[ 46 100 195 217 223] ans = 195

[[5015 3067 9171 7326]
 [2322 7416 5091 5054]] ans = 9171

[[175 163  29 241]
 [101 105 110 128]] ans = 29

[[ 348   68 -445  755 -510]
 [-192  277  264  225  268]] ans = -445

[5737 1548 3385 4152 9480 5831] ans = 3385

[[4 1 1 2]
 [7 4 5 5]
 [5 2 1 8]] ans = 1

[[9 3 7 7 1]
 [8 2 7 7 1]] ans = 7

[1372 9090 2666 5729] ans = 2666
---
[[-0.190 -1.565 -0.756 -0.608 -0.532 -0.014]
 [ 1.468 -1.256 -0.313 -0.055  0.093 -1.619]]
0.093

[[ 212.113  -60.769  -60.789 -107.103 -123.333 -151.550]
 [  58.002  -58.769  -98.165  -91.214  -87.572 -102.075]
 [ 121.895  -66.582 -124.431  -76.683 -236.219 -154.273]]
-87.572

[[   0.55   11.43  163.71 -148.59   94.76  154.97   55.83]
 [   0.45  -23.70   15.98   53.58   11.39  -36.76   -0.07]]
-36.76

[[ -9.2  -9.8 -20.2  15.4]
 [  1.1 -10.4   3.9  -3.7]
 [-20.7 -20.1 -17.5  -2.9]]
3.9

[[ -3.8  -8.8 -21.7 -12.0  -4.1]
 [-18.6  -3.5 -21.8 -18.8  -4.6]
 [-17.8 -12.7 -11.6  18.2   0.2]]
-18.8

[[  22.916   21.306 -123.594   29.855  132.717   20.155]
 [  63.549  138.876  -97.186  152.187   25.057  -61.647]
 [  14.355   -5.719   85.736  -27.983   24.351   29.790]]
25.057

[[ 17.9   3.8 -19.1   3.7   8.9  18.5]
 [  3.9  13.2 -14.7 -11.4  -7.9  17.6]
 [ 11.0   0.2 -21.7   5.1  23.1  21.3]]
-7.9

[[-1.2 -0.6 -0.8 -0.5 -0.4  0.4 -1.1]
 [ 0.2  0.6 -1.4 -0.1  1.3  0.4  0.1]]
0.4

[[  6.6   7.5   5.0  -0.3  -0.6]
 [  2.7  -7.5   9.4   5.4  -8.4]
 [ -2.5   4.7  17.1   6.7 -17.6]]
5.4

[[-0.8  1.3  0.7 -0.2 -2.1]
 [ 0.5  1.0  1.0  1.6  0.8]]
1.6
---
 -5  -24    4  -29   12 | 12
-26   31   17   25   13  -14 | -14
10   7  -6  16  21   8  34 | 34
37   2  14  -5   2 | 2
-27  -11  -10  -23  -30   -6    1 | 1
 27   29  -17   -4  -13   18  -35 | -35
-38  -18   -2   10  -10   -6   15 | 15
 -6  -28   12   28   17   -3 | -3
-36    5   33  -13  -25    2 | 2
 33  -10   -3   27   -6    8 | 8
---
[[-25 -10  -1   6  -6  -4]
 [ 18   8   6  -3   4   2]
 [ 36  17  -3 -12  15  13]] out -10

[[ 11  38  10 -10]
 [ -8 -39  -5   5]] out 38

[ 28   9 -15  28  -1] out 9

[  5  25 -27 -30  16  32] out 25

[-11   0  33   9 -17] out 0

[ 10 -12  -2  33] out -12

[-30  18  22 -17 -11 -12  10] out 18
---
-10	13	1	-39	-11	21: -39
17	-35	-18	15	-10	-4: 15
-10	-2	16	14	4	-27: 14
-23	34	15	-33	39	-27: -33
-29	14	-2	-29	2	-4: -29
-9	3	-3	30	13	-1: 30
1	-30	13	-1	4	-29: -1
-5	-19	-13	25	13	30: 25
-18	-22	30	-37	21	0: -37
-37	-1	29	21	37	-39: 21
---
[ 14  13  38 -35] gives 38

[[ 32   6  10  25  19  19  -2]
 [-34 -14   1 -20 -11  -9  -3]
 [-15  -6  12  -3  -9   9  -2]] gives 9

[ -6 -30  -7 -21 -38] gives -21

[ 14 -30 -37   6  -8] gives 6

[-19  -5   8  -3  39   1] gives 39

[ 33 -28 -16 -30] gives -16
---
[[-141.161  121.866   39.266  -57.616  166.066  -73.831   17.569]
 [  78.728  -68.049   -2.372    2.896  -95.064   22.099  -12.524]
 [ 122.473  -74.138   -2.979   51.893 -156.344    4.959   -9.216]]	22.099

[[ 1.986  1.147  1.451  1.020 -0.282  0.615  0.711]
 [-1.132 -0.232 -0.492 -1.296 -0.504  1.154 -1.342]]	0.615

[[   5.76  -15.14    6.88  -19.11  -21.59  -38.99  100.68]
 [-204.05   10.31 -118.82  117.86 -111.62  -56.12  212.22]
 [  73.01  -23.99   76.11   67.33 -142.28  -17.38  -84.58]]	-56.12

[[ 0.09  0.05 -0.07  0.16  0.01 -0.03 -0.18]
 [ 0.15 -0.02 -0.08  0.14  0.03 -0.13 -0.16]]	-0.03

[[ -17.607  116.856   36.870  -51.724  132.957  128.296]
 [ 118.533  184.437   62.095   13.153  140.086   74.021]
 [  16.752 -226.061  -17.421   74.163  -33.051   46.420]]	140.086

[[ -2.10   1.37   0.38  -9.13 -16.81 -10.91   5.31]
 [ -3.96  -0.07  -4.60  10.46  12.03 -16.27 -10.22]]	-10.91
---
[[ 0.10  0.20  0.15 -0.03  0.04  0.12 -0.11]
 [ 0.14  0.17  0.16 -0.06 -0.01  0.23 -0.20]
 [ 0.19 -0.02  0.19 -0.03  0.17 -0.03 -0.02]] ans = 0.16

[[ 0.07 -0.04  0.15 -0.14  0.02 -0.04  0.22]
 [ 0.03 -0.02  0.00  0.04 -0.05  0.08 -0.03]] ans = 0.15

[[-0.8  0.3 -1.0 -1.5]
 [-0.2 -1.7  1.4 -1.2]
 [-0.5 -1.6 -1.9 -1.6]] ans = 1.4

[[ 0.066  0.075  0.040  0.042  0.049  0.048]
 [-0.009 -0.056  0.204 -0.118 -0.046 -0.071]] ans = 0.040

[[-1.55 -1.16  1.01  0.68  0.36  0.76]
 [-1.39  0.76  1.07  1.54  0.18  0.94]] ans = 1.01

[[ 0.146 -0.064  0.045 -0.114 -0.013]
 [ 0.073 -0.077  0.060 -0.079 -0.007]] ans = 0.045

[[ 0.08  0.00 -0.08  0.04  0.23]
 [ 0.15 -0.17 -0.20  0.01  0.22]
 [ 0.16 -0.17 -0.20  0.03  0.22]] ans = -0.20
---
-23   22   38   41  -18   18
-28    3   27   -4   14    7
-22   -7   11   28   34  -13
yields -7

-418  -713   230  -380   265   847    40
 877  -708   161   561  -321   540  -106
 654   317  -621  -931  -315  -699  -463
yields 317

3  5  5  6  5  2
5  4  6  6  4  5
8  1  9  2  3  7
yields 1

514  542  276  463  494  606
592  512   67  594  296  491
410  781  511  320  171  514
yields 781

149   45  134  238  143  128   69
160   53  133  237  135  125   62
149   64  111  240  129  103   60
yields 64

 23   47   44   -3
-19   -5   46   25
 10  -33  -32   41
yields -33

6951  7747  8664  7220  7390  8256
2992  4919  2777  5756  2243  6931
7302  6202  8152  6400  7196  7717
yields 6202
---
2516	2484	3906	1667	7165	8193	5497 | 5497

-678	-347	65	-30	533	-122	-45
106	-180	-312	-74	73	-132	132
| 106

163	252	52	220	242	140	196 | 220

135	244	62	120	30	13 | 120

60	81	209	185	100 | 100

927	648	892	10	169	729	700 | 729

98	331	921	396 | 331

-110	478	421	658	-600	828	198
616	-275	582	-57	647	-511	450
685	595	791	46	524	-83	479
| 685

-27	35	10	5	24	-1 | 10
